Here are a small network's activations along a few directions, averaged over the inputs that share one value of a field.
Values that are neighbours, or in one group, have similar rows; names and order tell nothing.

Values of P:
p18: [ -3 -38  50  -3  62 -81  91  -5  71  28]
p15: [ 34 -32 -93 -41  83  14 -30  59 -33 -38]
p11: [-41  62 -49 -34 -66 -93 -34  45 -40 -50]
p3: [ 43  51  -8  89  -2  37  25 -48  60  46]
p17: [ -16   26  -56  -48  -56   49  -38   68  -79 -107]
p9: [-26 -16 -58 -36 -83  93 -45  20   4  10]
p4: [-56  50  14  72 -73  47  80 -16  80  28]
p5: [ 28  16 -33  71   2 -59  77 -24  25 -23]
p7: [ 32  19 -52 -32  12 -88 -20  16  23 -31]
p14: [ 23  22  -9  49  22  75  12 -74 -45  30]
p2: [ -37   67   -1   32 -100  -69   71   -1   33  -33]
p12: [-23 -51 114  89  46 -24  -9 -51  33  67]
p16: [  23    1   11 -102   92  -29  -65   31  -30  -32]
p8: [-38  -8  49  18  64  24 -73 -16 -45  76]
p10: [ 65 -78 -52  22 -12  59 -21  28 -32  34]
p13: [  16  -56   72  -73   34 -115    5    6   38  -16]
p1: [ 14 -57  66 -49  60  58 -25  11 -45  21]
p6: [-40  22  35 -24 -86 103  -2 -47 -19 -11]
Each value of P is a pair of two hidden parts, and every pair occurs once (6 first parts, 3 second parts).
Question: Changing only the second part turns p16 into p17. p12 has the same second part as p16; what does that change turn p12 into?
Answer: p4
Question: Changing only the second part turns p11 into p13. p2 has the same second part as p11; what does that change turn p2 into?
Answer: p18
Question: Changing only the second part turns p8 into p14. p1 has the same second part as p8; what does that change turn p1 into?
Answer: p10

Values of W:
w4: [ 29 -62  38 -78  53 -58  10  29   6 -13]
w3: [ -3  -7  54  48  60 -90  13 -23  40  27]
w2: [-50  45  -1  28 -67  72  -9 -18 -10   2]
w6: [-18  15  33  76 -30  39  71 -49  63  53]
w1: [-15  26 -65 -10 -68   5 -31  24 -28 -40]
w5: [ 57 -17 -60 -63  52  32 -54  36 -72 -29]
The values of W form a ring.
Question: List every value one step from w1, in the order listed.
Answer: w2, w5

Values of Y:
y6: [ 42 -16  36  65 105 -88  38 -29  49  43]
y4: [ -16   35  -69   32 -107   37   35    1   19  -16]
y3: [-68  46  85  85 -37  -3  72 -56  75  35]
y2: [ 44 -82  45 -75  86 -30 -18  20 -10  16]
y5: [ -9  29 -40  -5 -33 116 -44  -3 -56  -1]
y1: [   7  -13  -57 -102  -14  -32  -83   67  -76  -77]
The values of Y form a ring.
Question: List every value one step from y5, in the order listed.
Answer: y4, y1

Values of C:
c8: [ -2  18 -22  20 -23  -1  39  31 -12 -22]
c6: [  33    8  -53 -104    5  -14    0   58  -37  -79]
c1: [-26  -9 -10 -55 -32  25 -64  19 -55 -26]
c3: [-29  -8  88  60  14 -52  30 -50  94  64]
c7: [ 31  -6 -35   1  16  53 -47   1 -44 -14]
c4: [-15  30   9  89 -24 -48  56 -45  78  29]
c5: [ 18 -10  -5  56   5  20  39 -36  37  58]
c9: [-47  30  46  27 -28  35  20 -31  11   8]
c2: [ 37 -51 -17 -93  67 -19 -71  53 -72 -17]
The values of C form a line.
Question: A walk along C starts at c3 and steps to its neighbour c4. Put c8, c6, c7, c5 in the order it reaches them.
Answer: c5, c8, c7, c6
Each value of C is a pair of two hidden parts, and every pair occurs once (3 first parts, 3 second parts).
Question: Changing only the second part turns c7 into c5. c9 has the same second part as c7; what does that change turn c9 into?
Answer: c3
